These are the activations of a small network on made-up records, seen along a few directions, one row for each record.
Here are examples, each followed by its value of one field, J.
The largest differences between rows may come from other fields.
In the rows, 500 means zero.
Strong random noise was added to every row along 5 fixed directions; ignore it. To show where, here is one row again and again, with new noise each time:
[192 219 444 340 602 462 616 359 480 527 286 629 257 728 607 561 437 453
 593 451]
[383 315 496 375 566 630 590 444 419 528 312 587 358 404 500 575 388 453
 495 453]
[459 501 524 497 511 501 549 479 540 569 520 549 427 657 554 554 499 518
 484 433]
[510 364 564 362 548 533 455 422 548 423 520 439 544 277 422 618 433 561
 554 672]
[563 475 390 524 551 477 312 459 552 561 750 552 599 506 449 469 448 539
 582 368]
[612 470 475 475 530 685 450 536 366 517 477 570 588 218 440 497 355 457
 424 426]
[575 540 625 482 487 573 525 478 669 575 645 418 429 423 404 671 531 614
 503 515]

[431 453 521 520 449 217 504 417 507 356 424 499 580 746 610 458 614 441
 556 686] | j14
[635 549 578 487 485 487 407 526 550 476 640 379 599 287 414 577 458 610
 512 647] | j4
[366 200 446 274 642 385 397 351 490 332 486 473 610 376 533 539 388 542
 674 777] | j5
[526 489 606 469 441 401 452 435 531 304 419 400 635 355 395 459 605 407
 599 703] | j11
[526 417 551 461 468 462 455 430 499 311 386 438 611 305 384 453 567 373
 594 656] | j15
[584 504 550 551 408 500 514 483 424 392 343 490 570 373 409 426 607 325
 509 526] | j12
[390 343 443 476 480 356 516 402 503 452 454 568 498 663 538 477 598 433
 592 493] | j1
[515 446 556 608 381 460 534 352 730 589 596 486 315 590 289 554 791 412
 680 290] | j1
[622 561 576 590 407 584 542 524 498 546 470 490 436 335 405 538 587 447
 436 432] | j14
[585 457 436 409 574 474 328 536 353 322 517 497 822 358 582 416 324 541
 462 723] | j13
[452 442 425 469 548 422 435 506 383 480 461 547 567 513 567 463 398 471
 507 526] | j4
[354 461 515 466 539 401 518 426 659 549 558 455 358 638 471 541 569 569
 635 472] | j11
[679 696 631 711 288 485 609 557 437 461 335 517 548 526 485 418 723 265
 394 442] | j14
[545 528 484 541 457 509 480 505 538 552 570 482 470 494 427 482 532 522
 514 435] | j12
[493 476 552 555 455 568 590 445 618 554 428 501 312 516 351 532 657 402
 588 347] | j13
[530 579 483 542 503 544 544 562 430 600 496 536 467 554 572 505 447 509
 416 382] | j12
[498 509 538 495 502 658 622 547 453 528 359 524 406 454 496 533 478 491
 420 452] | j13
[674 545 427 578 457 554 372 513 405 454 558 530 704 300 440 409 488 440
 463 496] | j10
[530 666 653 490 471 518 641 625 445 474 405 480 554 553 647 555 467 526
 319 667] | j15
[575 429 626 514 421 590 489 360 784 609 721 357 300 284 222 699 683 602
 632 431] | j1
[456 484 440 548 483 537 533 496 422 579 385 584 359 563 481 449 501 412
 484 309] | j4
[541 507 487 548 444 560 536 480 495 522 460 520 467 465 456 510 541 458
 467 465] | j10
[609 591 468 595 500 698 525 631 307 553 400 604 548 323 484 391 398 368
 347 318] | j15
[518 360 421 447 538 712 519 517 278 471 298 630 501 246 455 409 380 354
 428 405] | j5
[681 678 612 588 423 608 551 595 528 562 583 452 538 402 508 594 513 566
 344 540] | j10
[548 597 522 476 510 386 356 529 514 419 642 429 711 531 583 466 454 598
 496 650] | j11
[722 645 604 555 437 635 531 590 408 415 485 474 673 255 455 498 495 482
 340 593] | j5

Here are new rows. What is J for each?
[552 420 542 571 386 497 508 392 590 507 431 474 383 345 295 512 710 322
 637 381] | j14
[527 511 456 540 486 434 450 496 468 477 547 503 572 543 500 433 524 468
 533 488] | j12
[305 278 364 409 602 446 415 397 504 505 468 550 407 477 441 461 449 461
 683 409] | j11
[667 510 318 610 475 483 246 466 529 526 782 530 679 410 374 375 516 481
 591 352] | j10
[263 298 425 365 600 260 385 335 635 413 556 443 500 659 480 521 529 566
 738 628] | j11
[535 546 523 535 470 434 492 499 427 438 438 478 558 526 533 451 529 456
 487 571] | j4
[369 469 545 475 516 444 547 422 766 585 626 417 272 664 435 625 617 614
 613 451] | j15
[523 677 516 596 454 452 479 537 600 568 660 480 466 719 513 472 589 553
 489 394] | j11
[428 420 390 441 598 391 401 473 581 527 652 538 526 635 541 507 447 580
 610 496] | j13
